Each row below holds a small network's activations on one input, seen along a few directions.
Each table varies a few parts of the input and shows all the possible inputs, shuffled.
A made-up example of a description, with smaller parts first: one of 4 places along a line, together with either a single point or one of 9 places along a line or (one of 3 separate values, together with one of 8 places around a ring).
Shared parts are said once, and a part with two or three values counts as separate values.

Other details of the inputs vary at random and push rows far along two fixed directions, the same in every table; ignore that.

Table:
R1: [-26 -17  12 -27 -14 -42  24  15  19  -8   3  21]
R2: [ 42   1 -14  28   5  31 -15 -22 -37   1  -9 -14]
R3: [-17  16 -26   1  19  25   5   2  -6  25   7 -21]
R4: [ -4 -16  13 -13  -8 -32   8   6  -1 -14  -3  16]
R5: [-29  39 -24 -19  15  31   1  16  32   3  23 -18]
R6: [  9 -16  29   7 -12 -32   5  -6  -6 -18 -17  11]
R7: [ 16 -10  17  20  -7  -6  -9 -11 -12  -4 -17   5]
R8: [ 33 -27  30  14 -11 -17  -7 -16  -9 -17 -14  17]
R9: [ 12 -22  33   5  -5 -24   1  -9   2 -14 -11  20]
R10: [ 20 -25  23   4 -17 -30   9  -7  -1 -13  -2  14]
R11: [-31 -19  13 -34 -11 -32  10  22  30   3  10  30]
R12: [ 16 -10  18  14  -2  -8 -14  -8 -14  -6 -14   8]
R13: [-31  42 -26 -19  12  28  -7  21  28   3  21 -18]
R14: [-18 -11  -2 -22 -14 -20  15  14  16   5   8  16]
R15: [ 37  41 -14  41   4  49 -30 -18 -20 -13  -8 -40]
R16: [-21  20 -29  -6  19  26  -5   7 -10  21   3 -15]
R17: [-35  12 -35 -17   5  25   2  17  14  35  14  -3]
R18: [-22  31 -12 -11   6  17   4  13  32  -2  22 -18]
R19: [ 37  12 -27  32  17  43 -16 -25 -47   5 -12 -28]
R20: [  0 -19  16  -7  -8 -31  18  -1   4 -10   0   9]
R21: [-28  -2 -17 -30  -3  -6   9  20  14  13  15  12]
R22: [-18   8 -14 -10  16  11   8   4   0  13   4  -5]
R23: [ 32 -17  16  24  -7  -2  -9 -16 -13  -3 -10   1]
R24: [ 25 -13  20  26  -1  -4  -7 -18 -14  -3 -13   0]
Each input here is: one of 4 separate values, together with either a single point or one of 5 places around a ring.
Changing only the choice among 4 separate values turns R15 into R5. The same change can be made to R6. Which row results?
> R22
Change only the place on the ring of 5 in R7. List by row number the other rows that result.
> R1, R6, R14, R17
Change only the choice among 4 separate values in R20. List by row number the other rows that result.
> R1, R4, R19
Which other rows agree with R10 in the choice among 4 separate values? List them by row number.
> R3, R18, R20, R23, R24

Table:
R25: [ 5 -4  7 -3 -2 -2 -4  1 11  0  6  7]
R26: [  0  -1   4 -13  -1 -13   2   5   4 -10   4   8]
R27: [ -5   8 -13   9  14  16  -4  -2  -6   7   2 -15]
R28: [ 30  -3  16  17  -6  -7  -6 -16 -18 -25 -14   4]
R29: [  2  12 -12   9   6  25  -6  -4   2  10   3  -5]
R30: [ 17 -24  18   6 -13 -27  10  -8 -13  -8  -9  11]
R31: [-26 -21  10 -24 -13 -32  12  16  17   8   2  26]
R32: [ 29  -7  20  20 -15  -5 -16 -10 -14 -18 -13   2]
R33: [-12  11  -8   5   7  11  -8   4  -3  12   0  -8]
R34: [ -4  10 -14   4  11  19  -2  -2  -3   8  -3 -16]
R35: [-16 -17  -6 -14   0 -11  11   7   5   9   3  10]
R36: [ -2  10  -7   5  12  24  -5  -3   1  15  -1 -10]
R37: [-2  1  7 -2 -3 -9 10 -2  3 -3 -2 -5]
R38: [ -4  16 -16   8   0  20 -10   1  -2   9  -1  -7]
R39: [-14   3  -3 -13  -6  -7  -3  13  15   5   7   6]
R40: [ -4  14 -13   8  10  13   2  -1  -9  10   4 -17]
R41: [ 48 -12  28  23 -11 -11 -12 -20 -27 -35 -18   3]
R42: [-15   1   4  -4   9   1   2   4  12  10   7   3]
R43: [  5  14 -19   3   3  15  -1   1  -5   8   8 -15]
R44: [ 33   2   3  25   0  25 -19 -16 -17  -4  -6 -10]
R45: [-23 -20   7 -31  -5 -32  19  13  11   0   4  26]
R46: [  4   7 -16   5   4  22  -7  -2  -5   1   4 -14]
R47: [-13   6  -5  -9  -6  -7  13   4  13   0   8   0]
R48: [  2  13 -17   3   1  19   2   2  -6   5   8 -16]
R49: [-25 -11  -9 -20   4  -1  10  12  15  24  11  15]
R50: [ -6  14 -13   2  17  15  -4  -1 -12   5   2 -11]
R51: [-3  2  7 -8  4 -7  5  0 -1 -7 -6  2]
R52: [-10 -12  14 -10 -10 -26  11   5  21 -15   1  15]
R53: [-17   6   0  -7   0   0   0   9  10   7  -3   0]
R54: [ 26 -20  28   7 -14 -29  -3  -8   1 -27  -8  10]
Changing only one part turns R30 into R35. The same change can be made to R47. Which row results?
> R52
Describe the family of inputs behind these rows.
> one of 5 separate values, together with either a single point or one of 5 places along a line
Change only the choice among 5 separate values in R25. List by row number the other rows that result.
> R26, R39, R43, R54
Change only the choice among 5 separate values in R37. List by row number the other rows that result.
> R34, R36, R51, R53

Table:
R55: [-27  -7  -6 -22   5  -8  16  11  12  16   8  11]
R56: [ 26  -4  17  20  -2   3 -19 -11  -9 -10  -9   1]
R57: [ 19  12 -36  20   8  35 -10 -11 -38  17  -3 -25]
R58: [-32  -9   7 -20  -3 -18  11  15  25  10   5  17]
R59: [-10  30 -21   2  15  23  -2   2  -6   2   3 -24]
R60: [-36  14 -41 -16  18  29  10  13   4  40  13 -11]
R61: [  0  23  -9   9   9  13  -1  -3  -7  -5  -1 -22]
R62: [  5   9  -7  13   6  22 -13  -3  -1  12   2 -11]
R63: [ -5   8 -33  -3   7  21  -1   3 -19  17   5 -12]
R64: [ -9  28 -20   0  18  23  -1   1  -5   1   5 -23]
R65: [ 12  -1   8   2 -12  -4  -1  -2  10 -13   3   2]
R66: [ 19  14 -21  28  17  45 -23 -16 -29  17 -11 -20]
R67: [ 47  -7  26  40  -9   2 -25 -23 -23 -17 -19  -4]
R68: [ 13 -24  15  -4 -10 -29  11  -4  -7 -14  -2  14]
R69: [ 10 -12  29   4 -12 -20  -9   0   8 -14  -6  14]
R70: [ 21 -20  11   3  -8 -21   3  -7 -18 -14  -7   9]
R71: [-32  -7  -6 -25   1 -13  15  15  12  14   5  14]
R72: [ -2   4   0  -6 -12  -2   0   6  15  -7   7   3]
R73: [ 18  -9  21   0 -15 -15   0  -3  11 -23   1  11]
R74: [ 36 -10  29  15 -21 -17 -10 -11  -4 -33 -12   9]
R75: [-32  -5  -1 -21   6  -6  11  14  24  15  10  13]
R76: [  4   1 -15   6  10  17  -4  -6 -19  14  -6  -5]
R77: [ -7  11   6  -6   6  -8   9   1   8 -14   4  -7]
R78: [  3   7  13   3   1 -12   8  -3   4 -18  -2  -8]
R79: [-36 -11   0 -27  -3 -23  21  17  20  13   7  18]
R80: [-31  -6   0 -18   2  -9  12  13  25  15   8  11]
R81: [ -6 -17  24  -5  -8 -25   2   2  10  -6  -8  19]
R82: [ 22 -11  27  14  -6 -10 -11  -9   1 -13  -6   8]
R83: [  7 -14   0  -2  -6 -14   9  -2  -9  -2   0   3]
R84: [  2  13 -14  -4  -1  18  -7   3   6  -1   8  -5]
Describe the family of inputs behind these rows.
> one of 5 places around a ring, together with either a single point or one of 5 places along a line
Changing only the place on the ring of 5 turns R77 into R64. The same change can be made to R75. Which row results?
> R66
Change only the place on the line of 5 in R79. List by row number the other rows that result.
> R57, R58, R67, R72
